A small network was shown many inputs. Here are its activations along a few directions, one row for each input.
In each table, some parts of the input vary, and every possible input appears once, in random order.
Descriptions start from the smaller parts, as in this example, which fits no table here: one of 4 places along a line, together with either a single point or one of 11 places along a line or (one of 2 separate values, together with one of 8 places around a ring).
Shared parts are said once, and a part with two or three values counts as separate values.
In the rows, zero is written as 128.

Other details of the inputs shift rows strongly along two fixed directions, in all tables alike. That doesn't count.
These rows show it; all are for the same input, with only those details redrawn:
[111 105 116 124 169 123  97 113 156 100 120  97]
[140 113 167 137  53 113 143 156  83 103 104 142]
[142 146 126 124 125 121 152 130 116 121 150 112]
[147 155 122 123 128 122 160 129 115 125 160 111]
[108 106 109 122 184 124  93 107 165 100 123  91]
[137 149 109 120 158 125 144 117 136 122 160  99]

A family of inputs:
row 1: [143 150 149 134 117 122 145 151 105 157 101 169]
row 2: [139 104 153 139  56 125 151 145  96 106 112 154]
row 3: [102  68 149 151  99 136  83 134 128  84  71 125]
row 4: [ 91  96 160 143 153 122  72 128 154 129  52 155]
row 5: [142 117 148 137  57 120 135 148 100 123 126 158]
row 6: [103 104  79 120 209 140  81  96 193 124 143  98]
row 7: [143 163 116 126 125 139 176 126 112 138 171 108]
row 8: [ 98 104  97 128 187 133  80 107 169 124 130  89]
row 9: [137 162  99 126 153 151 150 120 136 137 170  99]
row 10: [ 99  56 138 140 115 137  79 121 152  87  73 131]
row 11: [135 125 142 144  77 121 124 147 100 120 127 138]
row 12: [123 105 144 125 139 130 119 117  89 133 110 150]
row 13: [107  74 131 127 141 123  64 117 170  89  92 124]
row 14: [108 117 104 108 221 132 110  87 134 146 140 117]
row 15: [140 147 121 131 125 129 162 126 113 125 157 110]
row 16: [142 159 109 133 126 135 150 133 114 144 171 116]
row 17: [138 160 112 123 125 138 161 135 115 146 171 110]
row 18: [143 115 159 127  55 116 136 150 103 110 117 156]
row 19: [134 108 153 128  56 136 144 145 105 125 108 146]
row 20: [128 150 103 123 152 125 131 120 136 138 169 105]
row 21: [145 157 106 118 124 127 154 125 128 145 179 130]
row 22: [135 125 156 135  52 135 154 158  85 122 119 137]
row 23: [144 142 108 114 153 126 149 108 145 132 161 111]
row 24: [ 97  77 147 133 116 115  64 132 143  95  83 122]
row 25: [107  95 102 121 181 132 105  98 174 107 129 102]
row 26: [ 97  80 135 127 145 118  63 122 158  89  90 109]
row 27: [130 155  97 126 152 135 140 125 131 142 174 107]
row 28: [140 150 100 117 151 143 164 105 143 144 171 108]
row 29: [140 145 110 119 125 131 152 123 128 152 165 124]
row 30: [125 152 111 120 206 127 123 117 158 163 120 131]
row 31: [103  70 145 128 105 118  69 131 150  96  85 141]
row 32: [106 170  97 119 230 127 120 104 172 158 129 124]
row 33: [ 95  70 137 144 116 137  69 137 139  95  80 121]
row 34: [123 140 137 131 140 121 127 136 121 153  88 158]
row 35: [106  99 109 110 182 124  82 102 185 107 127 104]
row 36: [141 149 120 112 124 121 145 124 134 140 165 127]
row 37: [109  91 147 141 158 124  71 134 149 127  51 156]
row 38: [123 166  95 122 209 132 125 112 156 162 128 133]
row 39: [135 113 163 145  48 130 149 150  81 116 105 137]
row 40: [143 122 143 133  61 135 150 151  99 129 127 152]
row 41: [104 110 105 132 171 143 103 109 159 106 128  96]
row 42: [132 133 169 134 120 122 126 143 119 157  83 160]
row 43: [140 113 167 137  53 113 143 156  83 103 104 142]
row 44: [147 171 112 109 167 134 176 107  86 166 180 137]
row 45: [ 95  91 154 130 173 123  71 129 165 133  57 144]
row 46: [138 118 147 128  59 123 151 152  95 134 129 153]
row 47: [162 218 103 119 170 130 191 120 115 196 166 140]
row 48: [109  72 146 144 117 121  74 131 137  77  74 121]
row 49: [116 138 162 138 125 121 127 145 121 147  89 166]
row 50: [140 143 113 119 123 124 143 120 131 146 164 126]
row 51: [149 147 118 114 129 123 165 122 128 130 164 122]
row 52: [ 85 102 144 140 159 119  72 130 151 118  51 157]
row 53: [132 109 150 127  59 130 145 153 100 127 117 151]
row 54: [131 150 112 121 151 123 123 116 140 137 158 103]
row 55: [137 122 158 142  49 114 134 154  82 127 119 144]
row 56: [143 123 157 126  58 114 138 143 103 131 124 152]
row 57: [ 89 104 148 140 155 117  76 124 149 126  48 153]
row 58: [129 106 142 128  85 133 146 133 115 117 119 138]
row 59: [146 152 121 127 124 125 153 130 116 118 155 115]
row 60: [150 157 122 125 126 123 159 125 113 130 157 109]
row 61: [146 158 126 122 123 121 143 127 119 132 156 112]
row 62: [130 112 142 126  79 117 130 141 113 126 128 146]
row 63: [103  99  96 116 182 141  92 103 180 126 130 101]
row 64: [137 126 153 143  49 117 136 158  82 120 125 149]
row 65: [151 135 161 139  54 118 140 155  86 111 121 144]
row 66: [149 116 150 141  60 128 159 142  94 113 122 151]
row 67: [142 167 110 124 122 147 168 133 115 140 172 111]
row 68: [ 98  64 144 147 112 126  79 130 134  77  74 122]
row 69: [139 100 157 138  58 122 148 139  97 113 106 148]
row 70: [161 216  95 122 185 135 181 119 123 188 170 141]
row 71: [ 90  73 129 134 140 140  71 121 157 100  83 102]
row 72: [144 159 100 133 159 138 155 113 131 126 171  99]
row 73: [146 160 106 114 124 147 173 126 129 145 174 123]
row 74: [167 208 115 119 168 128 186 125 118 194 163 140]
row 75: [ 89  72 127 136 142 135  66 125 154 105  87 105]
row 76: [162 202 126 123 171 135 175 130 126 186 162 144]
row 77: [140 123 142 131  59 126 151 153  95 132 133 157]
row 78: [108 103 100 118 187 129  73  99 190 113 132 107]
row 79: [121 150 142 139 141 123 124 135 123 144  93 163]
row 80: [130 136 164 134 122 124 128 150 119 152  91 165]
row 81: [149 159 117 131 126 131 170 122 109 135 165 107]
row 82: [108 105  94 119 182 150  97 103 183 116 130 103]
row 83: [101  97 100 112 178 145  98 105 182 117 127 101]
row 84: [139 121 143 129  60 133 152 153  98 129 128 153]
row 85: [142 201 111 127 199 136 160 117 145 177 164 139]
row 86: [137 199 116 125 186 133 163 124 139 175 161 143]
row 87: [147 121 159 124  59 114 141 143 103 121 120 149]
row 88: [141 166 108 126 125 141 162 136 113 145 175 114]
row 89: [115 112 120 116 191 130 112  94 118 147 126 125]
row 90: [153 153 113 117 128 126 167 123 127 129 169 125]
row 91: [100 110 102 123 188 126  68 106 178 108 129  95]
row 92: [143 156 121 129 123 125 134 130 122 131 159 119]
row 93: [ 95  70 145 141 102 122  77 142 127 102  83 127]
row 94: [105 110  83 117 204 147 106  90 189 116 145  95]
row 95: [146 162 121 122 123 124 146 131 119 125 163 116]
row 96: [153 119 153 134  63 120 151 145  99 110 120 152]
What is each input in this table made of?
Answer: one of 4 places along a line, together with either a single point or one of 5 places around a ring or (one of 2 separate values, together with one of 9 places around a ring)
The inputs of row 83 and row 19 match in every part but the place on the line of 4. If row 45 is changed in the same way as row 83 into row 19, which row does it become?
Answer: row 42
The inputs of row 18 and row 13 match in every part but the place on the line of 4. If row 68 is changed in the same way as row 18 into row 13, which row does it become?
Answer: row 72
Start at row 85 and move only the place on the ring of 5, one step at a time. The first step leads to row 76. Which rows follow, in order?
Answer: row 37, row 70, row 79
Change only the place on the line of 4 in row 94. List by row number the other rows that result.
Answer: row 10, row 28, row 58
Start at row 75 and move only the place on the ring of 9, one step at a time. The first step leads to row 8. Which rows follow, in order?
Answer: row 55, row 54, row 61, row 60, row 81, row 39, row 71
Start at row 96 and move only the place on the line of 4, one step at a time. The first step leads to row 90. Which rows follow, in order?
Answer: row 51, row 23
Change only the choice among 2 separate values in row 73. List by row number the other rows that result.
Answer: row 67
Change only the choice among 2 separate values in row 84. List by row number the other rows that result.
Answer: row 88
